Here are a small network's activations along a few directions, averaged over the inputs that share one value of a field.
Related values have similar rows: they may be neighbours, one step apart, or belong to one group.
Strong random noise was added to every row along 6 fixed directions; ignore it. To show where, here is one row again and again, with new noise each time:
[ -86 -138 -274   54  169   44 -248  270  264   95 -109  592  177 -263
 -251  -41 -442]
[-235  -43  -93 -168   59 -178  170  210  231  286  245  -46   19  126
 -117   62   55]
[-384  -92 -322 -149 -193 -467  231  279  261  412  316 -184  -60  257
  -14 -166  224]
[-322 -195  200 -390  -19 -476  240  118  119  -81  -58 -251  154  132
  138   30  222]
[-141  -14   23 -219  169  -38   42  376 -116  260  181  244 -105   49
   96  -23 -222]
[-175  -95 -163  -41 -135 -134  -42  128  -52   86  190   88 -132  132
   42  -88  -83]
[-251 -271  -66  -70 -237 -347 -274   69 -244 -351 -261  235  -19    9
  255 -172 -155]
[-356   52  303 -346  394 -137   13  348 -192  136  -21  143  -16  113
   89  410  -41]


Field Zepo:
y10: [   7   64 -191   33   61 -287   33  232   41  304 -127   76  255  -16
  227 -232  154]
y13: [-231  -20  124 -213  140 -396  140  168  127  243   -1 -108   71 -110
  152   84  141]
y1: [ 136 -245 -327  280 -280 -198   -1 -297  366  -64   47 -140  139 -242
  -30 -226  -26]
y6: [  83  235   77   51  254  360  151  204  -51  419  191   14 -325  129
 -285  226   42]
y17: [ -37  244   17 -132  356  199  209  160  320  409  -85   41  241 -110
 -119   16  127]
y11: [ -66   -7  516 -411  348 -309   50  256 -218   39 -248   47  106  -50
  165  401   65]
y8: [ 295  176 -202  269 -122  343  -87 -129   45  -80   58   76   79 -263
  -23 -212 -143]
y4: [ -43  130 -191  255 -193   76 -312 -146  -74  148  388 -139 -404  295
 -232  278   80]
y3: [ -44  290  287  -67  127   27  171   97 -409   40  227  -52 -175  122
  302  244   37]
y12: [-131  190 -417  454  132   -9 -410  -39  288  374  150  128  -87   22
 -556  622   11]
y18: [-323   10 -153   23  194 -117   -7  240  246  254 -317   52   81  -33
 -290  201  330]
y15: [ 145   65  -46  -56 -291   33  319 -143   14   46  234 -562 -346  320
   55 -206  384]
y9: [-112  -40  -71  -18  123   -1 -113  351 -356  186 -264  336 -225  -15
  -36 -185 -147]
y14: [ 371  153 -399  565 -315  460 -116 -470  160  -59  210 -222   83  113
 -260  -38   77]
y16: [ -33  201   42  -46   17   45   91   84 -558   99   72 -204 -382  334
  270 -163  166]
y5: [-229  209 -199   49  -55   23  -97  245 -291  226    1  185 -266  147
  250 -239  -30]
y2: [-610   97  -72 -295 -224 -895  258  378   12  243 -322 -393  135  278
  506 -373  626]
y7: [  58 -161  174 -211  153 -233  396  -16  495  -66 -184 -130  538 -313
   42  -51   42]
Zepo is arranged as a line.
What is the length, in steps, of the shortest route from y12 to y6? -> 14
Name the neighbours of y7, in listed order. -> y1, y3
Name the neighbours of y2, in listed order. -> y17, y14
Name the neighbours of y15, in listed order. -> y18, y16
Name the neighbours of y4, in listed order. -> y11
